Each row below is a small network's average activation on inputs in which a field has the value named, seen along a few directions.
Values that are neighbours, or in one group, have similar rows; names and order tell nothing.
In the rows, zero is written as 500.
Strong random noise was added to every row along 22 fixed directions; ignore it. To show where, here is one row again and again, with new noise each time:
[603 419 455 530 479 394 519 488 485 315 393 355 387 457 532 552 609 417
 470 511 415 385 489 446 464 497 432 520 574 559 491 466]
[385 514 423 496 510 417 534 340 462 398 371 352 540 577 618 532 565 507
 667 395 493 317 564 410 453 452 739 606 609 576 537 654]
[489 528 439 350 541 392 466 472 579 612 426 409 586 594 691 491 466 659
 595 522 633 384 358 437 453 555 558 417 587 539 504 615]
[530 694 293 533 491 301 529 491 597 454 529 402 405 485 413 515 384 579
 550 589 456 588 576 480 518 347 520 545 711 529 207 562]
[434 528 541 498 492 517 572 498 608 550 363 521 549 454 406 470 355 427
 576 608 545 498 555 588 431 438 555 493 447 371 592 516]
[360 471 366 406 393 446 594 471 461 550 425 515 422 622 452 507 582 551
 465 427 470 530 404 468 390 581 531 563 543 584 547 508]
[521 542 532 505 387 626 449 574 303 606 555 610 541 621 431 460 434 485
 666 468 573 622 725 460 557 519 592 591 349 580 459 553]
[228 425 519 608 436 432 555 422 778 481 432 573 468 656 406 477 496 458
 514 425 461 645 547 412 422 442 576 557 567 353 538 523]
[357 514 560 540 544 233 494 430 476 377 655 457 459 501 436 452 475 538
 630 518 464 534 369 404 499 496 465 476 476 537 593 569]
[429 502 460 542 510 492 543 444 621 561 592 561 543 581 475 554 603 404
 553 502 468 574 465 651 693 477 518 417 550 388 651 660]
[538 574 480 410 378 574 496 402 422 454 464 422 730 484 601 568 667 625
 462 357 394 515 376 324 583 770 475 726 411 507 515 571]
[385 563 539 457 624 537 522 547 386 557 556 393 486 585 377 515 432 404
 493 548 461 531 596 349 534 386 577 542 552 513 483 588]
[322 524 316 276 494 637 718 385 497 508 415 425 580 324 402 524 378 576
 226 543 437 461 283 570 553 464 397 492 718 562 577 487]
[566 502 694 348 579 456 481 581 488 539 263 535 539 399 344 395 525 475
 451 628 394 389 353 290 327 509 430 391 403 432 491 627]
[377 432 490 540 484 601 493 429 484 452 584 541 433 639 593 549 585 432
 404 292 424 478 601 322 591 509 529 560 608 525 448 495]
[448 500 446 509 512 442 424 511 597 620 664 410 374 603 543 545 408 456
 465 524 579 661 416 448 424 587 442 496 437 432 487 287]
[612 579 337 632 370 613 462 476 565 516 652 420 485 459 487 587 522 389
 603 603 353 771 581 464 524 309 409 525 371 404 412 582]
[499 410 483 552 592 568 413 502 461 535 579 493 444 523 343 500 406 574
 563 442 650 647 584 718 676 485 638 542 530 679 424 407]
[463 522 479 521 517 553 468 502 575 522 623 657 496 392 652 478 451 569
 585 538 467 557 511 683 482 610 453 508 378 621 485 352]
[412 428 416 557 453 530 466 371 567 464 359 294 489 253 412 521 474 469
 484 413 424 527 507 579 592 461 437 649 558 433 475 494]
[552 516 426 500 578 616 617 504 689 499 379 453 541 487 577 581 496 379
 436 551 606 549 416 504 376 509 503 515 373 535 509 471]
[556 533 516 560 466 552 561 453 398 342 589 326 584 436 510 562 314 418
 398 560 556 422 575 373 581 327 430 482 596 348 563 471]
[528 518 464 570 515 434 534 434 514 495 497 631 399 535 319 440 469 414
 661 484 603 596 483 581 521 381 630 412 423 615 448 647]
[625 590 472 633 450 513 541 410 470 402 564 488 435 255 537 498 293 589
 385 400 576 473 408 465 444 416 408 544 435 435 316 402]


Field VURAD:
sasod: [587 522 468 430 411 443 316 317 586 522 504 578 633 515 422 361 631 368
 489 562 483 612 355 398 610 546 549 311 611 480 439 555]
zug: [566 448 481 660 444 457 514 610 626 427 415 442 516 535 503 544 571 528
 589 442 605 596 606 563 572 484 440 609 459 493 454 576]
punos: [424 530 483 528 434 349 561 551 511 523 380 682 510 489 619 431 574 643
 552 363 543 369 522 531 341 557 492 517 461 519 451 600]
sab: [407 398 517 521 485 602 363 401 549 481 467 588 613 412 399 452 505 426
 592 360 626 605 538 439 509 483 513 458 299 508 526 523]
vaba: [515 478 384 429 473 548 442 434 457 674 391 214 393 410 413 505 416 499
 510 389 508 567 435 390 612 428 436 610 544 571 305 653]
timip: [535 512 581 455 557 260 483 518 400 454 361 488 476 401 364 369 578 596
 499 584 465 390 388 637 431 578 584 517 621 583 514 455]
zesug: [544 565 552 556 340 613 470 376 609 393 379 622 542 372 509 404 500 500
 671 506 223 537 626 378 422 439 552 608 397 502 341 595]
luno: [513 475 567 393 414 425 508 487 440 384 484 514 568 467 525 508 575 546
 524 435 453 378 454 399 582 632 328 492 410 458 630 541]
sog: [371 655 642 570 643 410 674 515 376 326 599 689 528 383 589 382 441 530
 550 435 483 452 487 440 535 599 494 654 413 856 414 604]
zusil: [516 551 547 588 384 448 592 546 604 519 491 530 454 584 475 499 441 508
 602 521 525 649 542 568 514 543 482 627 418 441 511 503]
ket: [456 575 614 616 544 368 545 445 572 366 589 648 450 566 401 408 541 370
 380 536 388 556 530 397 497 421 560 442 646 437 432 458]
vazi: [544 649 324 542 370 451 439 378 421 586 617 604 550 407 474 446 613 283
 401 474 611 653 458 623 587 601 425 423 480 473 449 461]
vese: [464 488 534 336 579 684 420 387 545 510 444 443 566 393 483 494 506 426
 465 434 341 415 498 341 630 490 490 481 540 486 445 567]
veso: [566 496 513 520 376 547 466 499 491 579 340 311 525 524 511 434 516 231
 454 627 482 585 578 495 564 549 496 630 621 473 518 457]
Each value of VURAD is a pair of two hidden parts, and every pair occurs once (2 first parts, 7 second parts).
ket and sab share the first part; ket and zusil share the second. Which value has the first part of zusil and the second part of sab? -> sog
zesug and vazi share the first part; zesug and vese share the second. Which value has the first part of vese and the second part of vazi? -> luno
veso and zug share the first part; veso and timip share the second. Which value has the first part of timip and the second part of zug? -> sasod

Field VAVO:
zum: [358 530 423 429 390 393 522 590 641 593 330 416 488 754 429 542 373 510
 732 391 716 595 649  76 278 389 441 538 286 374 444 760]
gat: [285 658 347 580 602 289 464 614 397 513 458 534 587 365 362 466 554 550
 657 465 615 463 718 591 348 338 570 527 460 467 442 688]
tup: [186 471 290 499 612 389 490 576 694 481 504 249 436 531 644 590 433 395
 514 403 577 478 746 340 659 441 319 612 749 578 383 566]
zemo: [650 563 526 553 485 488 255 472 403 723 476 366 598 569 581 461 548 569
 684 482 663 532 508 539 407 559 767 563 391 358 480 504]
kogo: [407 396 655 344 797 591 536 620 582 503 418 418 522 228 437 543 419 502
 432 615 495 345 331 631 469 519 311 395 313 473 733 464]
rur: [295 700 431 477 474 459 494 376 649 564 425 602 644 424 744 444 554 704
 480 425 361 435 534 611 297 731 719 753 597 509 367 315]
feg: [380 385 387 685 601 708 611 408 404 224 573 658 402 376 459 534 591 395
 387 365 451 444 584 556 362 212 585 457 488 709 486 478]
vediz: [471 437 256 483 558 512 585 439 657 467 500 438 527 425 438 606 526 611
 498 633 470 519 391 825 494 327 540 348 645 499 597 541]
miruv: [626 691 695 544 554 679 536 586 298 870 645 601 449 441 711 479 435 483
 610 599 366 472 388 594 399 520 564 518 214 402 545 626]
reduf: [470 639 315 544 447 338 519 466 471 467 567 339 478 496 593 562 644 506
 473 457 416 526 501 380 516 441 410 573 614 475 376 646]
tak: [592 535 458 369 653 427 426 615 446 406 629 419 391 541 332 565 442 688
 578 647 418 462 558 510 513 403 495 397 530 594 414 439]
poduv: [394 507 675 591 591 505 781 509 627 383 506 548 544 602 580 559 422 535
 346 467 507 471 364 344 358 436 510 557 447 410 614 530]
rik: [644 493 312 478 582 308 427 676 631 691 480 522 293 646 545 571 612 471
 630 481 720 466 465 551 342 434 436 246 369 461 399 620]
gor: [449 552 512 553 454 384 473 546 547 668 591 534 471 520 632 368 437 493
 377 545 593 653 379 464 460 580 394 498 586 494 433 404]
Each value of VAVO is a pair of two hidden parts, and every pair occurs once (2 first parts, 7 second parts).
reduf and tak share the first part; reduf and rik share the second. Which value has the first part of rik and the second part of tak? -> rur
poduv and gor share the first part; poduv and zum share the second. Which value has the first part of zum and the second part of gor? -> zemo
kogo and feg share the first part; kogo and gat share the second. Which value has the first part of gat and the second part of feg? -> tup
